Each row below holds a small network's activations on one input, seen along a few directions.
In each table, some parts of the input vary, and every possible input appears once, in random order.
A made-up example of a description, with smaller parts first: line(4) and (point or line(9) or (values(3) and ring(5))).
Shared parts are said once, and a part with two or three values counts as separate values.

Other details of the inputs shift rows strongly along two fixed directions, in all tables alike. That doesn't count.

Rows:
R1: [ -8  -8 -51  69   8 -19  39  12  -2 -52  -4 -52  51  88   3]
R2: [ 29  -7  51 -44 -39  41  51 -30  37  69 -39  39   0  -3 -43]
R3: [  3 -23 -31  17  13 -42 -20  22   0 -36  27 -32  18  11  39]
R4: [ 12  -3  25   6 -12  27  47 -12  16  28 -35 -13  30  59 -34]
R5: [-21  15  50 -69  -8  60  18 -27  12  60 -32  60 -44 -23 -40]
R6: [-23   4 -26 -25  25 -22 -45   9 -10 -17  24   7 -45 -65  24]
R7: [  1  11 -24  44  14 -16 -20  29 -29 -49  22 -42  24  20  17]
R8: [  7  19  41 -30 -41   8  -8 -28   3  34  23  29 -24 -57  -7]
R9: [ 20 -10 -13  36  30 -18 -69  21 -15 -26  20 -29  12 -13  58]
R10: [ 21 -18 -13  27  33 -38 -36  35 -21 -24  15 -40  -2 -15  57]
R11: [  8  -7  -7  30  16  17  25  23  -1 -20 -24 -48  61  94 -25]
R12: [  5  -1 -23  53  -7  27  25 -14  14 -12 -21 -18  58  80 -18]
R13: [ -5   3   2 -43  40 -11 -71  13 -18   6  22  11 -59 -92  39]
R14: [ 10 -30 -26  39  32 -13  20  27   5 -22 -22 -63  57  96  10]
R15: [ -7   2  12  -3 -44   9  17 -31  23  20   0  32   4  -8 -33]
R16: [   9   12    7   -7  -20  -39  -46   -2  -20  -13   55   19  -49 -104
   47]
R17: [ 29   1  27 -18   9 -27 -50  33 -29   0  25   8 -44 -97  34]
R18: [  2 -10   8  -7 -15 -34   4   6   0   4  13   1 -20 -33   8]
R19: [ 27 -23 -23  27  32 -18 -23  28  -4 -25   5 -40  26  21  50]
R20: [-44  19   1 -34  24  -8 -62   6 -27 -13  37  15 -51 -56  32]
R21: [-25  28  15 -36   2  20  14 -34  -5  28  -7  41 -27  -9 -21]
R22: [ 10  24  36  -4 -41  19  31 -28   1  33  -6  25 -21 -30 -25]
R23: [ 18  -1  44 -18 -24  29  -7 -24  19  48 -16  28   0 -17 -20]
R24: [ 32  10  40 -21 -16  11 -21 -11  -2  31   8  22 -27 -62  19]
R25: [-17  -3 -29   6  70 -15 -37  17 -24 -26   4 -29   9  43  41]
R26: [-39   9 -56  12  38 -28 -50  15 -20 -57  36 -28 -13 -15  32]
R27: [ -6  17  26 -21 -44  -4  19  -7  -3  10  13  28 -22 -44 -37]
R28: [-11  -4 -31  54  18 -22   0  16 -14 -42  13 -64  48  75  16]
R29: [ 32 -10  31 -12 -26  38  25 -23  31  53 -41  39   3 -12 -27]
R30: [ 17   7  44 -27 -66  34  93 -40  35  65 -46  60 -24 -21 -67]
R31: [ 22   7  16  10   4   9  -4  19 -16  -5  -5 -13   7  -3  -3]
R32: [ -4   7 -30  35   7 -43 -28  33 -31 -59  40 -29   0 -22  27]
R33: [-41 -14 -33 -16  20  14  29   8  13 -11 -26   6   4  55 -18]
R34: [  6 -11  16 -20 -22 -30 -41  -4   7  14  26  32 -33 -81  19]
R35: [ 19  -1   8  26   3  15  25   1   1   7 -22 -22  21  40  -4]
R36: [ 13   0   6   5 -35  30  86  -6  24  16 -45  19  22  40 -67]
R37: [ 19 -19  18 -11   5 -16 -52   8   2  17  11   8 -12 -48  30]
R38: [-28 -14 -52   6  41 -14  27   6   5 -24 -21 -10  19  73   1]
R39: [  9 -21 -37  36  16 -42 -48  23  -5 -40  26 -18   5 -21  51]
R40: [  3   6   1  12 -35   0   0 -22  11   5   8  31  -8 -33  -7]
R41: [ -2   1  -1  21 -14   8 -10 -14   8   0   5  -6  27  24  -8]
R42: [ -7   7 -10  32  -8  19  42   6  -1 -20 -15 -34  56  88 -44]
R43: [  1  -8  -5   3 -12 -11  29  17   3 -11  -6  -7  16  19 -27]
R44: [ -6  -7   4 -31  19  43  64 -23  23  44 -62  29  12  70 -44]
R45: [-20  -6  21 -62  22  16 -25   5  -4  29  -7  37 -53 -46   8]
R46: [ -1   1   6  -1 -46  27  70 -33  32  19 -21  16  29  49 -52]
R47: [-10  18   7 -34  42  -9 -88  10 -29  -2  36   2 -58 -92  45]
R48: [ 12  11  -2  19 -12   4  -3  -9  -4  -8  14  -8  10   0  14]
R49: [ 23   2  56 -42 -38  39  57 -11  21  59 -43  37  -3  -6 -67]
R50: [ 18  -8  10   6  -1  25  22  -7  17  12 -20 -21  42  60 -11]
R51: [-33  19  -2 -32  -1  -4  14 -26  -3  10   3  41 -34 -20 -13]
R52: [ 14 -17 -34  25  16 -44 -31  25  -8 -42  31 -26   2 -19  56]
R53: [-12  -2 -11  23 -20 -13  39  -7   6 -12   0 -17  21  40 -20]
R54: [-58  -9 -68  25  43  -7   1  22  -9 -64   2 -37  28  88   9]
R55: [-25  34   9 -35   3  16 -37 -21 -12  12  21  25 -48 -70  -3]
Description of these inputs: ring(5) and (values(3) or (values(2) and line(4))).
The inputs of R48 and R52 match in every part but the ring(5) part. If R41 is changed in the same way as R48 into R52, which row does it become?
Answer: R34
The inputs of R15 and R23 match in every part but the ring(5) part. If R46 is changed in the same way as R15 into R23, which row does it become?
Answer: R50
Which other rows does R10 become when the line(4) part takes its other values? List them by row number.
Answer: R17, R19, R29
Which other rows does R8 become when the line(4) part takes its other values? List them by row number.
Answer: R28, R41, R42
A walk changes only the ring(5) part. It starts at R42 and steps to R11. List the rest of the walk in order.
Answer: R49, R43, R27
Which other rows does R28 become when the values(2) part takes its other values? List them by row number.
Answer: R22
Which other rows does R20 become when the values(3) part takes its other values? List them by row number.
Answer: R21, R55

Rows:
R56: [  9   0  -8  25  16   1  -6  27 -17 -26   8 -57  32  36   6]
R57: [-10  10  24 -44  -1 -22 -12   0 -23  21  17  45 -66 -79  20]
R58: [ 23 -11  -3  16  25  -8 -16  31  -9 -22   6 -52  34  33  22]
R59: [ -9 -19 -18 -15  28 -31 -34  12   0  -7  12  -6 -23 -30  28]
R60: [  7  -9  14   7 -41 -16  18  -2   6   9   5  19  10  -3 -21]
R61: [  6  12  41  -9 -72  26  63 -31  22  35 -20  48   0  -8 -76]
R62: [ -6  17  17 -25  -3  32  33  -2  -6  24 -29  33 -30 -16 -33]
R63: [-18  14  -5  -6  11  -3  23   3 -15 -13  -8   8 -20   5  -6]
R64: [-27   1 -42  18  13  -4  -3   5   3 -46  16 -28  20  40  13]
R65: [ 15 -21   9  14 -11 -43 -39  24  -3 -11  19  -3  -2 -35  24]
R66: [ 37   1  40  -9 -30 -17 -25 -19   4  37  14  30 -41 -94  33]
R67: [  8  -1  15  -8  -2 -35 -24  15 -19  -5  36 -25  -8 -23  32]
R68: [-22 -14 -43  12  14 -12  -5   7   5 -33  14 -22  23  45  24]
R69: [  4   4  15 -51   5  -7 -35  -1   1  23  10  37 -53 -93   6]
R70: [ 25  -8  25   2 -33  13  18   2  18  17 -19  25  19  -7 -36]
R71: [ -8 -16  -6 -14  -7  24  21 -14  29  12 -20  10  10  29 -12]
R72: [ -2  -8 -15 -14  19  -2 -46  14   0 -19  20  -1 -11 -30  33]
R73: [ 24   2 -23  56   2   6   5   3  -4 -22  -1 -33  32  26  13]
R74: [-19  -7 -25 -16  18 -37 -24   6  -9 -13  25  -2 -21 -28  25]
R75: [  0 -11 -29  13  51  -6  -7  34 -16 -31 -12 -21   9  36  22]
R76: [-18  -3 -48  17  35  -3  -7  20  -4 -32  -3 -34  16  31   0]
R77: [-21  15  -3 -27  -5  -8   4 -15   2   3   8  17 -32 -39 -14]
R78: [-31  23  -2  -2  22 -14 -47  -6 -24 -17  29  -2 -17 -16  22]
R79: [-13   5 -11  -7 -10  42  21  -9  17   2 -16   7   8  21 -28]
R80: [ 37 -10 -22  49  15  -9 -13  10  -1 -25  -1 -34  37  21  35]
R81: [ 21  -6 -18  45 -14  -7  33 -13  10  -5  -6 -18  38  49   9]
R82: [ 16 -18   9  12   6  -1  19  13  10   4 -14 -41  36  56   1]
R83: [ 20  13   3  37 -44  40  90 -42  31  19 -38   5  40  67 -54]
R84: [  8  18  42 -15 -53  55 104 -38  30  44 -46  10  28  64 -87]
R85: [-24  10 -26  23  40  11 -37  10 -20 -26   4 -28  20  43  11]
R86: [-13   1  24 -24  11   9 -30 -19  -1  31  -2  24 -22 -18   7]
R87: [ -5 -14  -4  -9  36 -26 -24  24 -19  -8   5   0 -31 -23  38]
R88: [ -5  10  22 -26  15  22 -35 -13  -5  23  -3  26 -17 -22   0]
R89: [ 15  12  48 -19 -57  13   2  -7   1  35   3  49 -30 -82 -40]
R90: [-25   7   4  -8   3  18  14 -27   4  21 -12  17  12  45 -18]
The inputs of R62 and R63 match in every part but one. If R89 is changed in the same way as R62 into R63, which row does it become?
Answer: R61
What is each input in this table made of?
Answer: ring(5) and (values(3) or line(4))
Which other rows does R71 become when the line(4) part takes its other values? List them by row number.
Answer: R59, R86, R87
Which other rows agree with R67 in the ring(5) part? List them by row number.
Answer: R57, R60, R68, R74, R81, R90
A walk changes only the ring(5) part. It starts at R73 and steps to R83. List the rest of the walk in order.
Answer: R81, R66, R80
